These are the activations of a small neural network, seen along a few directions. Each row is one input.
In each table, some parts of the input vary, and every possible input appears once, in random order.
Descriptions start from the smaller parts, as in this example, which fits no table here: ring(5) and (point or (values(2) and line(4)) or ring(11)).
Shared parts are said once, and a part with two or three values counts as separate values.
In the rows, zero is written as 128.

A family of inputs:
R1: [ 96 124  88 143  92 188 137 155 170 150 164 192 110 110 120 107 139 161
 148 101]
R2: [135 182 179  91 141  88 106  72  98 114 118  87 117  93 107 144 148 141
 130 129]
R3: [146 122 158 140 114 121 138 149 134 121 123 134 145 152 145 141  93 131
 139 168]
R4: [101 119  69 119 108 142 154 171 170 120 136 175 119 117 145 120 146 150
 137  98]
R5: [129 170 202 113 140 130  88  53  99 130 157  92 102  90  81 146 147 161
 137 136]
R6: [141 140 161 139  96 166 113 126 134 158 177 155 128 121 114 158  93 197
 168 170]
R7: [149 141 145 120 103 117 132 143 135 138 141 145 136 120 142 158 100 188
 158 168]
R8: [133  75   7 161 205  76  89  87 112 248 156  91 152 123 117 143 206 112
 113  58]
R9: [150 105 151 143 120 123 147 154 123 105 104 133 149 161 142 122  76 119
 127 176]
R10: [ 91  70  70 138 123 157 167 187 153  88 100 149 133 147 159  89 118  70
  96 104]
R11: [145 171 184 109 151  99 115  86  92 103  97  80 121 135 118 125 139  81
 106 125]
R12: [158 155 170 112 153 103 119  96  81  86  76  77 122 152 117 106 121  64
  93 133]
R13: [ 89  90  79 137 119 153 159 184 164 103 116 153 130 143 157 106 139  89
 112  96]
Describe the family of inputs behind these rows. -> point or (values(3) and line(4))
Start at R12 and move only the line(4) part, one step at a time. The first step leads to R11. Which rows follow, in order? -> R2, R5

A family of inputs:
R14: [135 151 212 117 143 122  88  65  87 115 137  70 118 107  92 147 125 137
 127 157]
R15: [164 130 135 116 194  41 107  78  72 133  81  43 149 145 129 139 150  67
  92 122]
R16: [ 99  94 101 136 102 159 165 191 162  93 113 168 140 149 157 108  99 108
 126 132]
R17: [123 174 201  92 139 104 108  66 104  98 135  88 108  86 102 150 145 147
 131 136]
R18: [129 102 106 134  96 138 152 176 154 133 141 167 141 126 157 142  94 171
 148 157]
R19: [108  97  63 154 127 142 134 159 165 174 157 158 134 128 138 132 158 139
 137  94]
R20: [154 214 203  84 123 101 110  80  95 103 110 101 106 104 106 139 133 155
 138 141]
R21: [185 205 214 110 122 108  96  71  85 123 119 100 119 137  96 139 106 139
 140 166]
R22: [114 103 115 136  97 155 159 191 164 108 133 168 137 150 162 134 100 136
 140 145]
R23: [ 97  88  35 145 134 157 143 159 154 147 129 157 117 131 142  89 166  89
 104  65]
R24: [ 92  93  43 143 132 154 136 156 156 159 144 156 134 128 135 114 156 110
 123  77]
R25: [105  83  89 145 102 162 175 199 164  80  96 170 126 151 156  78 109  86
 105 118]
R26: [171 166 224 133 146 123  93  60  74 138 134  85 126 135  89 144 100 133
 131 174]
R27: [116  92  52 147 134 126 124 140 154 190 164 162 138 115 130 137 151 176
 151 109]
Describe the family of inputs behind these rows. -> point or ring(5) or (values(2) and line(4))
Which of the alternatives is R15? -> point

A family of inputs:
R28: [117 119 154 123  80 163 161 214 164  58 109 150 137 175 172 138  84 109
 133 161]
R29: [115 159 241 102 150 119  98  47  86  81 132  66 112  88  83 144 124 134
 124 158]
R30: [110  76  52 159 150 118 133 158 158 134 109 141 129 152 125  84 177  96
 111  82]
R31: [175 232 205  84 132  99  89  56  75 121 114  71  81 106 108 135 170 123
 113 113]
R32: [207 143 167 123 184  59  92  41  31 179 109  40 143 125 123 153 106 102
  97 162]
R33: [ 75  83  38 126 159 103 175 149 151 125 100 149 158 117 156 102 144  66
 103  73]
R34: [129 149 170 147  84 183 142 154 158 117 151 187 128 154 116 124  83 155
 162 162]
R35: [140 132 163 140  74 142 136 155 154 153 166 168 121 102 154 152 104 210
 165 175]
R36: [108  91  26 128 164 113 113 125 141 192 171 126 136 109 127 163 180 158
 135  77]
R37: [ 95 106  57 155 143 146 106 131 147 177 138 138 145 136 105 105 167 103
 131  75]
R38: [138 118 134 121  87 163 162 177 143  71 111 173 118 143 140 106  71 153
 133 170]
Describe the family of inputs behind these rows. -> values(3) or (values(2) and line(4))
Change only the line(4) part in R33. List by row number the other rows that result. -> R30, R36, R37

A family of inputs:
R39: [157 164 193 119 122 127 104  97 103 118 133  94 122 135 117 150 113 119
 128 155]
R40: [136 129 107 122 178  66  88  68 103 194 155  76 137  93 113 172 183 157
 133 105]
R41: [151 157 155 109 142  98 108  92  84 121  91  85 130 127 122 116 125 100
 111 134]
R42: [101  82  79 138 128 144 156 162 139 116 111 137 138 126 151 104 118  86
 102 108]
R43: [133 167 217 125 118 125 114  86 115 124 141 121 123 112 111 139 114 150
 148 163]
R44: [142 172 145  99 159  85 123  89 102 103  94  93 123 132 114 124 151  90
 110 107]
R45: [125 124 103 118  80 158 155 177 164 116 147 189 116 118 151 131 104 188
 153 146]
R46: [131 168 205 108 111 152 108  92 110 102 148 118 109 100  90 145 105 180
 149 165]
R47: [ 89  89  81 136 133 140 151 169 157 102 111 136 119 138 152  99 164  79
 101  83]
R48: [115  73  91 146 129 135 151 169 150 107 116 149 146 157 143 112 106 109
 123 138]
R49: [109  89  19 164 148 155 112 127 148 215 171 158 127 123 112 113 178 133
 130  64]
R50: [114 110 103 135 109 160 151 184 152 126 133 158 140 153 159 137 107 124
 135 129]
R51: [171 145 182 131 148 104 119  99  91 115 106  94 123 148 113 125 115 116
 115 156]
R52: [119 124 112 142  86 144 153 181 173 134 134 182 140 129 147 125 110 160
 155 139]
Describe the family of inputs behind these rows. -> values(2) and (point or line(6))
Change only the line(6) part in R48. List by row number the other rows that result. -> R42, R45, R47, R50, R52
Change only the values(2) part in R40. List by row number the other rows that result. -> R49

A family of inputs:
R53: [118 128 121 126 140 138 128 120 122 119 120 120 118 128 123 112 142  98
 110 106]
R54: [118  90 102 143 115 151 151 171 149 117 127 158 139 145 142 119 101 130
 131 140]
R55: [ 89  77  16 150 124 155 145 176 176 171 155 177 131 122 146 115 163 134
 131  73]
R56: [137 155 160 108  99 136 138 135 131  97 122 149 118 121 129 126 101 159
 143 156]
R57: [124 101 118 142 108 151 143 164 143 121 128 151 132 141 145 118 105 130
 129 143]
R58: [129 142 158 125 103 142 140 152 141 108 127 146 129 144 142 134 106 134
 141 149]
R59: [114 127 132 123 137 120 131 120 127 116 121 118 124 119 128 123 143 115
 120 116]
R60: [134 121  93 132 153 112 119 116 115 142 114 109 130 139 123 115 153  91
 108  97]
R61: [146 133 133 125 150  99 114 102 110 147 131 101 131 125 124 147 138 133
 127 130]
R62: [131 142 156 117 131 122 117 108 118 119 135 111 121 117 118 142 132 140
 130 136]
R63: [137 155 174 125 129 133 104  91 112 131 140 112 118 117 101 135 128 143
 137 141]
R64: [138 130 115 125 149 102 116 110 111 148 121 104 138 125 127 136 140 121
 123 121]
R65: [130 120 106 129 154  95 122 117 122 141 116 108 135 129 130 126 154 108
 117 108]
R66: [150 145 153 133 148 111 103  83 100 159 138 104 130 124 106 139 134 136
 131 135]
R67: [125 121 136 135 104 145 144 153 145 114 130 150 133 135 140 127 102 129
 134 146]
R68: [134 151 163 120 101 140 141 144 135 104 123 144 123 126 131 131 104 149
 140 151]
R69: [122 137 141 117 131 125 121 115 118 122 126 114 126 116 123 131 130 128
 126 127]
Describe the family of inputs behind these rows. -> point or line(6) or (values(2) and line(5))
